A small network was shown many inputs. Here are its activations along a few directions, one row for each input.
In each table, some parts of the input vary, and every possible input appears once, in random order.
A made-up example of a description, with smaller parts first: one of 6 places along a line, together with either a single point or one of 11 places along a line or (one of 3 separate values, together with one of 8 places around a ring).
Shared parts are said once, and a part with two or three values counts as separate values.
(in the rows, 128 means zero)

Other details of the inputs shift rows strongly along two fixed directions, in all tables alike. That doesn't count.

Rows:
x1: [136 147 136 147 120 115 133 118 130 179 163 104 150 140]
x2: [128 151 126 102 138 110 173 141 112 215 174  79 144 126]
x3: [154 114 144 150 142 211  96  78 162  57  63 213 105 159]
x4: [129 121 146 123 137 140 141 149 130 104 124 119  91  93]
x5: [126 123 125 160 110 127 112 141 193 106  85 187 224 195]
x6: [152  96 141 104 155 140 128 111  89  83 107 132  68 107]
x7: [136 130 140 120 143 175 142 104 122 116 129 121  73 106]
x8: [108 165 104 109 106 111 155 144 108 209 188  83 129 121]
x9: [112 155 122 110 124  86 153 176 127 180 169  70 146  99]
x10: [134 128 142 118 128 113 148 164 129 145 134 120 153 126]
x11: [134 103 132 127 136 156  97  91 107  48  86 170  74 109]
x12: [140 110 125 110 141 139 112 104 105  76 111 124  69  94]
x13: [138 126 122  91 155  93 154 134  93 142 143  76  75 100]
x14: [104 109  79 172  99 110  77 114 171 109  95 210 242 221]
x15: [119 161 116 103 128 118 150 130 125 195 175  76 128 108]
x16: [150 110 164 171 121 156  98 127 140  68  91 166 116 124]
x17: [118 110 109 173 115  73  97 119 163 151 126 146 237 201]
x18: [122 145 140 118 128 163 130 107 109 131 135 123  84 106]
x19: [ 90 149 118 142 104  86 131 167 156 174 142 123 221 160]
x20: [122 132 130 126 111 141 129 157 108 111 130 132  83  90]
x21: [135 104 126 112 146 127 133 111 109  90 120 114  78 104]
Each input here is: one of 3 separate values, together with either a single point or one of 6 places along a line.
Which other rows agree with x14 in the choice among 3 separate values? List them by row number.
Answer: x6, x11, x12, x13, x17, x21
Which other rows does x13 become when the choice among 3 separate values takes its other values? List them by row number.
Answer: x3, x5

Rows:
x22: [134 113 149  87 168 125 137 150 109  98 126  97  45  50]
x23: [146 147 107 119 113 108 152 128 106 197 170  93  94 122]
x24: [117 130 111  79 169  76 151 136  93 171 172  52  95  92]
x25: [129  97 111 127 126  67 129 135  98 146 170  87 142 121]
x26: [158  94 124 143 116 110  93 102 102  75 107 150 111 135]
x27: [148 103 106 148 128 123  81  91 128  50  84 156 136 154]
x28: [132 121 124 149 128 170 117 135 182  94 114 164 123 136]
x29: [132  90 155 175 117 127 102 137 134  51  78 167 140 143]
x30: [155 124 140  99 137 174 132 125 136  76  83 157  93 111]
x31: [129 143 179 178 121 193 108 114 152  93 101 187 141 140]
x32: [136 151 122 165 103 121 129 166 166 166 128 150 187 181]
x33: [133 112 105 153 138 182  99  91 165  89 107 172 118 166]
x34: [128 128 108 124 122  64 115 124 130 176 135 136 197 178]
x35: [125 109 103 121 130 122 140 118 142 167 140 152 210 186]
x36: [139 171 159 145 115 145 128 150 130 168 146 123 151 123]
x37: [117 148 135  73 137 104 198 156 113 171 157  60 101  83]
x38: [119 110 145 138 139 132 107 117 164  64  68 177 135 133]
x39: [123 133 113 141 128 153 130  91 145 117 120 134  96 148]
x40: [129 136 138 128 128  77 127 174 131 165 120 122 178 149]
x41: [ 69 135 106 133  88 166  94 135  92  68 106 183  78  98]
x42: [124 116 120 102 136  65 156 177 106 145 169  38 107  58]
x43: [109 142 119  84 157  66 163 123  90 170 160  52  91  97]
x44: [125 145 150 129 136 186 117  69 120 112 124 123  74 105]
x45: [136 141 146 104 154 186 126  91  97 131 158  86  39  66]
x46: [154 149 137 106 129 154 148 143 122 117 133 100  23  68]
x47: [149 154 162 131 121 193 103 108 149  88 107 154  90  95]
x48: [142 121 119 114 152 127  97  95 122  87  90 150 107 139]
x49: [133 116 125 162 114 157 121  88 143 115 114 175 111 160]
x50: [160 144 153 123 125 181 113  83  89 133 136 132  54  82]
x51: [121 150 165 145 119 180 118 105 163  98 113 152 119 111]
x52: [130 139  90 108 126 119 134 110 148 158 118 135 205 194]
x53: [141 117 137 129 137 133  92 126 160  69  66 178 135 134]
x54: [115 156 127 121 118 112 172 152 147 165 158  82  98 102]
x55: [ 66 165  69 123  67 104 100 172 107 157 146 146 173 137]
x56: [139  88 146 153 132 118 110 163 118  81 114 130 127 114]
x57: [135  89 108 140 146 124  96 103 120  58 112 131 119 129]
x58: [ 70 122  88 144  91 174  69 145 117  68 107 208 131 127]
x59: [131 122 105 140 123 127 138 124 135 175 166 125 130 145]
x60: [119 161 147 111 130 141 147 147 141 173 180  78 122  79]
x61: [126  96 115 156 130 121  95  83 132  44  87 155 136 153]
x62: [117 140 113  81 144 114 178 112 104 166 151  76 114 126]
x63: [127 151  82 145 110 118 119 112 168 169 131 133 183 195]
x64: [134  99 149 127 146 129 112  87 105  82  98 166  80 123]
x65: [131 173 124 105 125 134 133 104 111 190 166  71 112 107]
x66: [158 103 154 141 123 120 110 155  96  74  99 123  84  98]
x67: [127 110 168 143 144 129 120 140 125  87  85 162 111 127]
x68: [115 141 120 150 114 130 118 108 147 204 172 129 210 159]
x69: [107 152 129 154 102 120 129  96 144 202 159 129 204 164]
x70: [125 144 153  93 140 107 201 173  89 183 159  68 101  94]
x71: [143 114 143  86 157 172 154 139 122  90 119 122  68  78]
x72: [104 124 113 137 108  51 145 158 147 143 137  82 189 126]
x73: [128 121 106 145 103  71 110 154 160 118 110 120 206 149]
x74: [117 125 114 113 121 104 164 112 124 180 143 128 182 171]
x75: [115 113 136 145 140  93 118 172 153 147 121 146 205 165]
x76: [137 138 129 129 118 122 143 163 146 158 111 150 208 180]
x77: [124 120 129 134 134 131 148 168 153 154 127 150 214 175]
x78: [123 133 123 170 118 130 134 171 173 161 144 149 192 176]
x79: [134  89 130 132 150 127  95 103 128  97 110 176 133 149]
x80: [143 115 124  71 171 166 158 108  85 113 139  93  42  85]
x81: [121 146 142 157 116 126 157 161 144 158 141 124 130 142]
x82: [145 146 183 127 149 186 140 147  96 129 159 105  49  54]
x83: [122 104 120 141 113  66 131 115 103 130 145 106 145 137]
x84: [146 133 112  90 125 110 159 122  98 184 148 109 139 140]
Changing only one part turns x67 into x75. The same change can be made to x39. Which row results?
Answer: x33
Changing only one part turns x80 into x62. The same change can be made to x28. Which row results?
Answer: x54
Describe the family of inputs behind these rows.
Answer: one of 3 separate values, together with either a single point or (one of 4 places along a line, together with one of 5 places along a line)
Which other rows does x73 become when the choice among 3 separate values takes its other values? List them by row number.
Answer: x42, x72
Start at x56 and move only the place on the line of 5, one step at a time. The first step leads to x75. Which rows follow, in order?
Answer: x77, x78, x82

Rows:
x85: [148 124 146 100 154 127 160 118  84 138 156  73  32  69]
x86: [128 158 121  82 133 131 162 127  71 181 180  59  33  64]
x87: [160 103 136 139 146 167 102  81 130  67  89 167  84 136]
x88: [139 114 149 126 140 146 125 142 119  90  97 154 104 120]
x89: [145 120 153 135 136 182 107  96 141  70  90 170  96 118]
x90: [105 143  99 157  99 143 111 118 174 150 122 174 223 200]
x91: [158 103 151 142 145 179 110 109 142  66  92 170  90 125]
x92: [152 127 143  97 151 129 164 126  84 134 152  68  35  70]
x93: [132 122 142 130 140 160 115  94 128 100 116 143 101 117]
x94: [144 117 152 137 142 189 103 105 143  69  95 170  97 115]
x95: [101 123 110 165 106  95 103 159 185 116  98 169 241 191]
x96: [146  97 138 129 140 163 108 108 108  56  85 172  87 125]
x97: [101 114 100 152 112  87 104 129 155 121 119 149 205 174]
x98: [ 91 167  96 117 106  86 160 145 131 238 193  80 188 149]
x99: [145 122 150 140 139 151 130 130 149 105 105 147 121 136]
x100: [117 133 104 152 116 119  99  98 176 144 116 161 229 199]
x101: [105 159 106 113 119  72 161 146 137 221 182  62 202 145]
x102: [137 128 142 137 128 209 106 112 134  78 103 183  77 114]
x103: [149 100 148 128 138 162 110 114 115  59  81 178  87 120]
x104: [148  97 147 130 143 169 106 123 117  58  86 178  88 117]
x105: [118 139 101  93 129  50 161 150  92 209 177  59 151 127]
x106: [131 124 137  95 136 105 148 151  81 111 141  75  37  50]
x107: [138 149 161  95 150 144 161 145  97 140 151  73  43  55]
x108: [101 138  85 114 114  38 139 152 119 188 169  67 181 139]
x109: [134  97 136 143 132 157  92 128 133  38  82 174  94 111]
x110: [111 111 107 152 117 100 108 121 157 135 111 173 231 203]
x111: [127 163 136  85 128 136 174 145  82 180 177  64  39  56]
x112: [104 153 114 162 101 146 116 141 189 154 116 182 231 199]
x113: [128 149 122 105 127  68 178 156 124 215 180  53 150 120]
x114: [123 133 139 211  84 113  82 129 166 149 130 172 235 192]
x115: [102 140  98 105 117  45 159 170 105 187 177  47 153 111]
Describe the family of inputs behind these rows.
Answer: either a single point or (one of 5 places along a line, together with one of 6 places along a line)
Which other rows does x100 become when the place on the line of 5 takes its other values? List them by row number.
Answer: x86, x87, x105, x108
Which other rows does x108 become when the place on the line of 6 takes its other values? List them by row number.
Answer: x95, x97, x106, x109, x115
